These are the activations of a small neural network, seen along a few directions. Each row is one input.
Each table varies a few parts of the input and shows all the possible inputs, shuffled.
A made-up example of a description, with smaller parts first: one of 3 separate values, together with either a single point or one of 9 places around a ring or (one of 4 places along a line, together with one of 8 places around a ring).
Shared parts are said once, and a part with two or three values counts as separate values.
In the rows, 128 means zero.

Other details of the inputs vary at random and push rows far along two fixed directions, the same in every table; ignore that.

A family of inputs:
r1: [127 125 127 123 115 130 131 116 121 146 125 127]
r2: [138 120 139 130 122 116 127 128 124 134 111 125]
r3: [120 129 129 123 118 132 121 114 130 141 134 120]
r4: [144 120 132 134 127 113 125 131 133 135 110 119]
r5: [136 124 125 114 123 124 124 125 124 138 132 118]
r6: [137 125 134 132 131 114 114 130 144 130 118 112]
r7: [124 125 132 129 124 119 136 126 132 131 128 111]
r8: [136 126 127 118 117 117 128 129 130 134 128 117]
r9: [127 111 112 129 126 134 130 146 145 124 128 107]
r10: [112 196  89  77 130 199 153  99 152 113 104 204]
r11: [129 127 126 134 130 116 134 132 141 133 129 105]
r12: [125 128 129 122 123 117 125 127 138 132 131 112]
r13: [124 125 130 124 129 127 133 121 127 135 132 113]
r14: [130 122 141 130 131 127 124 120 125 132 118 119]
r15: [126 125 143 133 122 136 123 113 124 140 117 127]
r16: [137 121 133 142 132 115 127 133 132 130 109 115]
r17: [121 110 119 124 120 137 132 139 137 123 127 113]
r18: [ 96  81 148 212 158 100 127 179  67  90 237 143]
r19: [132 123 125 119 124 123 132 124 122 140 127 120]
r20: [131 123 143 134 127 120 128 124 130 128 114 119]
r21: [125 127 127 119 127 124 121 122 131 135 136 113]
r22: [131 120 138 132 130 126 127 125 118 135 114 121]
r23: [122 183  91 107 152 174 147 126 151  88 108 202]
r24: [107  77 146 206 168  93 134 183  67  87 233 144]
r25: [125 123 127 126 128 126 135 126 121 137 127 115]
r26: [119 126 131 129 119 135 132 113 125 141 131 120]
r27: [126 123 141 136 121 134 126 119 117 142 114 129]
r28: [127 129 127 117 113 132 117 117 126 140 131 117]
r29: [133 122 140 129 117 132 123 118 118 146 114 133]
r30: [144 126 132 127 124 116 110 132 140 129 116 110]
r31: [138 124 137 119 125 127 110 125 125 133 121 116]
r32: [131 123 138 124 130 125 113 122 129 133 122 119]
r33: [120 124 129 131 119 133 134 118 120 143 126 123]
r34: [130 130 123 127 128 114 123 132 147 133 132 105]
r35: [119 184  97  92 148 186 145 114 142  95 107 206]
r36: [137 124 140 125 116 133 116 119 120 143 120 132]
r37: [119 204  99  88 135 172 151 101 134 115 124 212]
r38: [123 107 128 130 118 151 119 124 128 129 117 128]
r39: [137 124 121 127 124 112 133 133 136 138 123 112]
r40: [129 105 127 131 123 136 122 136 134 116 113 120]
r41: [121 192 113 110 148 153 142 124 131  92 132 202]
r42: [130 125 123 136 129 115 136 136 135 135 124 108]
r43: [132 128 125 112 122 126 118 124 128 134 132 110]
r44: [131 120 140 137 126 119 130 129 123 130 110 121]
r45: [121 109 117 120 125 144 129 134 132 126 132 114]
r46: [138 119 137 125 127 124 124 124 119 139 115 126]
r47: [131 125 140 128 125 118 117 126 135 129 118 118]
r48: [137 123 135 139 133 116 125 128 139 129 114 112]
r49: [137 131 121 120 121 116 119 134 144 133 129 103]
r50: [ 81 156 107 185 188 123 182 175  80  54 240 229]
r51: [142 121 139 126 120 118 120 129 127 131 117 124]
r52: [132 129 127 116 116 119 121 129 134 131 129 109]
r53: [148 122 132 128 125 115 117 132 136 132 115 118]
r54: [141 127 121 122 122 114 126 134 140 135 128 111]
r55: [125 124 129 131 124 118 139 131 126 133 123 114]
r56: [126 127 140 128 120 133 112 116 127 140 122 127]
Description of these inputs: one of 2 separate values, together with one of 4 places along a line, together with either a single point or one of 6 places around a ring.
Question: The inputs of r27 and r33 match in every part but the choice among 2 separate values. If r20 is changed in the same way as r27 into r33, which row does it become?
Answer: r7
Question: The inputs of r2 and r50 match in every part but the choice among 2 separate values. If r30 is changed in the same way as r2 into r50, which row does it become?
Answer: r49
Question: Which other rows does r14 become when the place on the line of 4 takes its other values? List them by row number.
Answer: r15, r20, r48
Question: Which other rows does r40 become when the choice among 2 separate values takes its other values? List them by row number.
Answer: r17
Question: Which other rows does r14 become when the place on the ring of 6 takes its other values? List them by row number.
Answer: r22, r24, r31, r32, r46
Question: List by row number the other rows that have the choice among 2 separate values and the place on the line of 4 in common with r43.
Answer: r5, r13, r19, r21, r25, r45
